A small network was shown many inputs. Here are its activations along a few directions, one row for each input.
Each table varies a few parts of the input and shows all the possible inputs, shuffled.
Descriptions start from the smaller parts, as in this example, which fits no table here: one of 4 places along a line, together with either a single point or one of 9 places along a line or (one of 3 separate values, together with one of 5 places around a ring).
Shared parts are said once, and a part with two or three values counts as separate values.
In the rows, 128 means zero.

Other details of the inputs shift rows strongly along two fixed directions, in all tables alike. That doesn't count.
These rows show it; all are for the same input, with only those details redrawn:
[139 161 129 136 133 129 134 135 117 114 134]
[128 113 129 109 118 137 124 113 113 138 121]
[ 80 149  77 107 182 128  97  74 100  29 132]

Rows:
r1: [139 150 120 152 140 130 132 146 141 116 127]
r2: [129 104 116 120 123 143 130 123 128 147 115]
r3: [140 155 133 146 136 124 131 141 135 112 134]
r4: [121 110 140 118 118 121 126 124 128 143 129]
r5: [138 160 133 140 129 123 135 139 117 116 146]
r6: [139 108 142 132 109 126 127 136 138 149 135]
r7: [115 103 126 116 129 127 127 123 136 138 117]
r8: [139 161 129 136 133 129 134 135 117 114 134]
r9: [129 158 130 139 132 119 141 141 120 116 144]
r10: [128 106 128 123 113 128 138 128 124 154 133]
r11: [144 150 132 160 129 120 133 150 141 118 148]
r12: [118 100 125 120 126 127 127 128 140 142 118]
r13: [ 81 139  66 119 184 132  98  77 111  30 135]
r14: [124 107 141 123 114 121 130 128 132 146 130]
r15: [129 156 117 138 142 127 143 143 126 116 134]
r16: [121  98 123 126 125 129 128 129 142 145 119]
r17: [119 103 116 114 126 134 134 121 124 147 119]
r18: [115 103 129 114 126 126 126 120 132 139 115]
r19: [124 106 130 113 123 135 123 118 129 140 109]
r20: [144 153 124 156 133 130 135 145 135 119 136]
r21: [120 101 115 121 126 135 134 126 131 146 121]
r22: [130 103 120 126 121 141 129 126 135 150 114]
r23: [113 106 128 109 130 127 122 117 128 137 114]
r24: [134 150 125 160 132 119 142 151 139 122 147]
r25: [139 162 159 149 128 111 118 145 144 121 138]
r26: [140 156 140 149 129 118 133 144 132 116 144]
r27: [ 63 106  77  91 178 129  81  52 109  35 119]
r28: [135 111 143 128 113 125 127 132 135 146 134]
r29: [123 109 130 108 127 135 119 115 126 138 108]
r30: [122 108 127 116 117 129 135 124 122 145 134]
r31: [141 159 143 146 130 119 131 143 129 118 143]
r32: [137 109 126 120 115 139 131 121 120 149 123]
r33: [119 110 125 101 125 136 119 108 119 135 108]
r34: [127 159 147 142 141 112 121 144 148 118 123]
r35: [128 104 138 130 112 122 132 136 141 149 132]
r36: [122 100 120 127 124 132 133 130 137 150 119]
r37: [139 106 134 132 113 134 125 131 138 148 123]
r38: [140 162 140 140 127 119 132 139 122 118 144]
r39: [135 162 148 141 139 120 117 141 145 118 117]
r40: [128 105 117 113 123 142 131 119 121 147 113]
r41: [129 104 128 130 113 129 138 134 131 154 135]
r42: [132 111 130 118 113 133 130 123 119 145 136]
r43: [131 114 139 115 119 132 121 118 125 140 118]
r44: [127 114 135 108 118 133 120 111 118 137 118]
r45: [124 107 139 125 117 121 131 131 137 145 131]
r46: [139 108 131 132 109 133 133 133 129 153 137]
r47: [135 148 129 159 132 115 138 152 143 119 146]
r48: [144 154 132 151 133 125 132 146 138 114 135]
r49: [116 110 135 110 117 123 125 116 121 140 129]
r50: [130 159 155 148 132 107 123 145 147 120 136]
r51: [127 158 122 134 141 124 140 140 122 115 131]
r52: [144 152 128 160 129 123 136 149 136 121 149]
r53: [137 159 117 137 140 135 139 140 123 116 128]
r54: [142 159 124 140 134 132 137 138 121 115 137]
r55: [137 109 131 125 110 132 133 127 122 153 136]
r56: [135 155 126 143 142 127 133 142 137 112 125]
r57: [140 163 154 145 133 117 117 141 143 117 126]
r58: [139 153 124 147 139 128 133 147 140 115 126]
r59: [120 109 120 102 125 141 124 111 115 137 111]
r60: [109 107 123 101 129 128 122 109 121 133 114]
Question: Changing only one part turns r47 into r1. The same change can be made to r14. Which row results?
Answer: r19
Question: Changing only one part turns r5 into r51. The same change can be made to r11. Which row results?
Answer: r16
Question: What do these inputs look like to the network?
Answer: one of 5 places around a ring, together with either a single point or one of 11 places around a ring
Question: Which other rows does r39 become when the place on the ring of 5 takes its other values? List them by row number.
Answer: r25, r34, r50, r57
Question: Which other rows agree with r57 in the place on the ring of 5? List them by row number.
Answer: r3, r8, r13, r20, r27, r32, r37, r43, r44, r48, r54

Rows:
r61: [120 103 146 104 119 126 110 112 127 141 114]
r62: [115 167 114 154 157 112 123 132 135  83 144]
r63: [117  89 128 120 117 125 117 114 133 144 131]
r64: [118 107 128 101 121 137 127 116 119 147 107]
r65: [111 103 135 106 117 125 118 113 130 148 125]
r66: [132 100 123 107 113 144 124 109 110 142 128]
r67: [125 100 138 110 109 126 109 109 123 139 126]
r68: [115 161 105 160 161 118 125 132 141  79 137]
r69: [135  99 113 110 115 149 123 112 114 144 114]
r70: [203 173 158 182  90 137 184 206 136 200 143]
r71: [199 171 187 175  82 121 163 199 143 192 153]
r72: [125 156 106 162 156 122 123 130 139  71 149]
r73: [122  92 136 118 125 133 112 116 145 139 105]
r74: [113  92 125 119 123 132 119 117 146 146 117]
r75: [117 181 120 138 154 118 131 130 121  86 145]
r76: [198 174 187 167  81 124 164 191 133 188 143]
r77: [184 167 176 170  88 113 191 209 140 195 153]
r78: [113 163  82 146 165 126 150 139 118  78 145]
r79: [129 104 118 102 126 144 129 117 124 146  98]
r80: [119 175  99 139 164 133 133 134 122  81 121]
r81: [110  97 138 111 123 124 114 120 140 144 111]
r82: [117  95 131 114 113 124 119 111 124 144 133]
r83: [132 102 117 107 118 151 123 113 117 144 109]
r84: [120  98 143 111 123 127 108 114 137 141 112]
r85: [108 156 106 151 159 106 136 144 138  81 154]
r86: [120  92 133 116 126 129 116 118 150 140 101]
r87: [120 107 143  97 120 127 123 111 123 142 109]
r88: [113 100 138 108 122 121 118 114 128 147 120]
r89: [113  99 133 112 115 123 120 112 124 146 125]
r90: [125 169 119 151 148 115 124 129 123  76 158]
r91: [198 175 159 178  93 136 183 204 136 201 133]
r92: [124 106 142 102 112 134 117 108 116 140 120]
r93: [111 161 115 151 162 119 120 136 147  79 124]
r94: [123 173 101 146 156 126 135 126 112  78 148]
r95: [119 106 122 103 119 139 128 113 118 150 119]
r96: [124  97 134 109 109 133 125 106 113 139 135]
r97: [126 100 136 106 110 136 120 107 112 139 133]
r98: [190 161 170 194  92 113 189 227 167 199 150]
r99: [121 104 125 104 124 135 128 113 117 150 114]
r100: [126 107 130  98 122 136 127 113 121 144 104]
r101: [110 103 141 105 118 123 116 118 130 144 113]
r102: [119 167 125 142 160 111 118 133 143  82 128]
r103: [127  85 126 124 118 137 114 115 139 138 126]
r104: [111  97 132 112 121 126 115 116 139 148 123]
r105: [123 107 146 100 118 132 117 110 117 141 113]
r106: [128 107 133 100 121 140 121 111 116 144 107]
r107: [125  94 136 116 114 128 107 112 133 139 124]
r108: [119  98 131 110 112 130 127 108 114 144 132]
r109: [123 174  96 143 168 131 135 132 119  84 130]
r110: [129 106 129 103 115 143 121 110 114 143 115]
r111: [115 103 138 103 122 127 124 112 118 147 119]
r112: [121 177 102 144 158 125 135 127 112  81 139]
r113: [115  89 128 121 128 128 118 118 145 145 112]
r114: [114  92 112 107 119 131 145 121 117 147 128]
r115: [115 166 121 149 163 111 121 135 138  87 139]
r116: [124 168 125 148 154 118 113 131 136  79 139]
r117: [109 163 110 146 155 105 140 142 129  82 156]
r118: [121 176  93 142 163 134 135 131 121  84 134]
r119: [118 104 143 102 120 121 116 114 133 142 110]
r120: [122  88 131 119 114 129 116 112 132 140 134]
r121: [130 169  89 149 158 137 135 126 113  73 147]
r122: [205 176 174 169  83 132 169 195 131 191 139]
r123: [128 160 112 158 154 122 115 129 140  73 138]
r124: [132 170  91 146 159 139 129 127 112  73 144]
r125: [124  90 133 117 116 131 111 113 132 140 132]
r126: [125 176 128 143 149 116 116 130 126  79 142]
r127: [119  83 120 127 119 131 120 116 140 143 125]
r128: [130  97 120 110 112 142 129 108 111 142 130]
r129: [116 103 133 108 114 129 127 109 115 146 123]
r130: [112 106 141 100 118 129 123 115 121 144 112]
r131: [124 162 116 154 157 124 115 131 144  75 133]
r132: [131 176 104 139 164 136 127 130 119  79 123]
Question: What do these inputs look like to the network?
Answer: one of 6 places along a line, together with either a single point or one of 11 places around a ring
Question: Changing only the place on the line of 6 turns r132 into r61. The same change can be made to r118. Which row results?
Answer: r65
Question: Changing only the place on the line of 6 turns r93 into r81. The same change can be made to r86. Which row results?
Answer: r102
Question: Which other rows agree with r99 in the place on the line of 6? List them by row number.
Answer: r64, r66, r94, r95, r100, r106, r110, r112, r114, r122, r128
Question: Which other rows agree with r76 in the place on the line of 6? List them by row number.
Answer: r75, r77, r87, r92, r96, r97, r105, r108, r111, r129, r130

Rows:
r133: [133 146 125 116 125 140 129 128 109 123 129]
r134: [134 135 139 136 126 131 119 120 126 117 130]
r135: [126 140 133 118 121 128 130 130 114 119 141]
r136: [131 134 115 133 138 139 132 128 129 129 131]
r137: [122 133 126 139 135 127 135 123 127 127 128]
r138: [131 128 121 145 129 133 132 121 128 122 135]
r139: [158  98 173 132  74 137 134 145 139 198 112]
r140: [127 133 111 138 130 139 128 132 135 127 128]
r141: [124 129 119 147 124 131 131 125 133 122 128]
r142: [126 140 129 120 136 126 129 134 134 123 113]
r143: [129 130 127 135 129 120 117 127 131 124 146]
r144: [ 71  40  91  64 137 149  95  56 115 134 101]
r145: [128 123 121 145 127 126 132 132 133 117 122]
r146: [131 141 124 129 124 126 132 120 106 126 134]
r147: [159 103 152 130  84 137 131 150 140 206 117]
r148: [139 135 128 122 137 132 127 131 131 119 122]
r149: [128 126 131 130 124 121 123 136 142 111 131]
r150: [129 119 122 136 133 124 131 137 135 117 140]
r151: [115 137 130 130 132 112 122 131 134 130 134]
r152: [135 133 123 127 129 133 123 135 137 116 118]
r153: [128 122 125 133 137 122 133 136 133 120 138]
r154: [121 137 143 124 133 121 121 130 131 122 135]
r155: [111 132 124 133 133 120 135 133 137 128 135]
r156: [130 140 110 125 129 142 142 128 111 129 134]
r157: [119 140 117 131 137 133 134 131 133 133 122]
r158: [123 131 125 137 125 118 116 131 137 124 140]
r159: [136 136 119 133 133 132 116 126 127 129 133]
r160: [116 136 125 139 132 124 136 125 130 128 123]
r161: [157  97 171 120  90 128 144 143 136 192 107]
r162: [124 127 123 135 134 126 132 129 133 125 144]
r163: [125 138 132 135 134 118 123 121 124 129 128]
r164: [129 131 124 141 133 131 135 121 126 125 132]
r165: [137 137 130 121 123 128 139 125 111 114 125]
r166: [127 142 124 128 139 127 121 128 127 133 127]
r167: [123 132 136 132 122 125 116 132 138 116 136]
r168: [126 139 123 122 125 122 130 127 113 126 145]
r169: [127 128 118 124 127 126 144 136 117 119 139]
r170: [130 139 127 129 127 137 116 131 133 121 123]
r171: [128 134 126 143 124 122 118 123 130 124 128]
r172: [134 135 110 123 131 137 143 135 112 123 127]
r173: [134 125 133 128 129 123 125 132 137 112 136]
r174: [156  88 157 133  82 136 146 151 143 203 135]
r175: [132 128 136 124 133 120 127 132 135 115 134]
r176: [138 141 121 114 128 135 137 131 113 118 124]
r177: [119 125 119 141 125 127 129 134 140 122 140]
r178: [119 142 142 131 130 123 124 124 127 123 118]
r179: [120 134 137 122 132 114 130 135 138 118 125]
r180: [158  91 152 121  80 138 159 145 117 197 116]
r181: [121 146 133 123 134 131 122 130 130 128 117]
r182: [ 75  34 114  56 130 130  92  63 121 123 104]
r183: [130 127 112 136 133 134 129 139 135 121 122]
r184: [115 127 125 131 136 116 136 139 137 123 129]
r185: [133 130 132 135 124 125 125 128 135 112 119]
r186: [133 145 116 121 128 134 130 126 109 131 134]
r187: [134 133 128 141 128 124 119 119 124 124 134]
r188: [133 131 113 136 134 141 129 128 130 127 133]
r189: [133 125 125 138 136 126 135 128 126 120 126]
r190: [117 130 125 133 135 123 134 131 134 127 140]
r191: [120 135 132 130 135 114 121 129 131 129 139]
r192: [ 82  44  97  70 117 147 111  57  95 135 110]
r193: [133 139 122 130 137 130 119 126 126 131 131]
r194: [132 135 130 115 124 124 138 132 117 115 136]
r195: [132 135 130 138 133 122 121 119 123 127 132]
r196: [127 132 130 132 133 117 119 127 130 127 144]
r197: [125 140 143 131 133 125 123 122 124 122 124]
r198: [121 144 123 128 136 124 122 129 130 134 122]
r199: [139 129 134 133 128 127 127 124 130 112 125]
r200: [131 143 133 124 121 132 132 121 107 119 130]
r201: [115 139 141 125 130 119 123 132 134 123 130]
r202: [123 133 118 126 125 130 143 130 115 125 146]
r203: [119 140 131 135 132 116 124 123 127 130 122]
r204: [141 132 125 125 133 135 124 131 132 117 124]
r205: [134 122 123 142 132 128 133 128 128 117 128]
r206: [123 120 120 138 128 122 129 141 140 116 134]
r207: [127 134 140 126 131 124 119 128 131 120 140]
r208: [137 131 136 129 133 124 129 124 128 115 123]
r209: [125 137 137 128 132 118 132 128 131 119 113]
r210: [127 144 134 123 137 134 121 129 127 127 123]
r211: [135 129 117 130 141 134 133 135 129 124 125]
r212: [122 134 118 128 140 128 135 138 133 128 116]
r213: [157 102 161 113  96 136 141 149 138 194 107]
r214: [129 131 138 130 127 127 117 128 133 117 142]
r215: [121 125 127 131 138 118 135 138 134 122 134]
r216: [136 138 129 127 131 140 117 127 128 122 129]
r217: [134 141 132 124 135 137 120 127 126 124 127]
r218: [126 128 128 136 138 122 136 130 127 122 122]
r219: [128 132 119 128 142 131 134 136 130 127 121]
r220: [132 137 141 132 131 129 122 120 124 120 128]
r221: [120 130 126 136 135 120 137 132 130 123 117]
r222: [137 126 114 134 137 137 130 135 130 122 127]
Question: Changing only one part turns r142 into r209. The same change can be made to r219. Which row results?
Answer: r218
Question: Changing only one part turns r187 into r143. The same change can be made to r171. Which row results?
Answer: r158
Question: Changing only one part turns r208 into r148. The same change can be made to r165. Which row results?
Answer: r176
Question: What do these inputs look like to the network?
Answer: one of 3 separate values, together with one of 5 places around a ring, together with either a single point or one of 5 places along a line
Question: Which other rows does r139 become when the choice among 3 separate values takes its other values? List them by row number.
Answer: r167, r170
Question: Which other rows agree with r136 in the choice among 3 separate values and the place on the ring of 5? List them by row number.
Answer: r140, r144, r156, r157, r188
Question: Which other rows agree with r220 in the choice among 3 separate values and the place on the ring of 5? List them by row number.
Answer: r134, r139, r178, r197, r200
Question: Start at r174 and move only the place on the ring of 5, one step at a time. The first step leads to r150. Which rows follow, in order?
Answer: r173, r214, r143
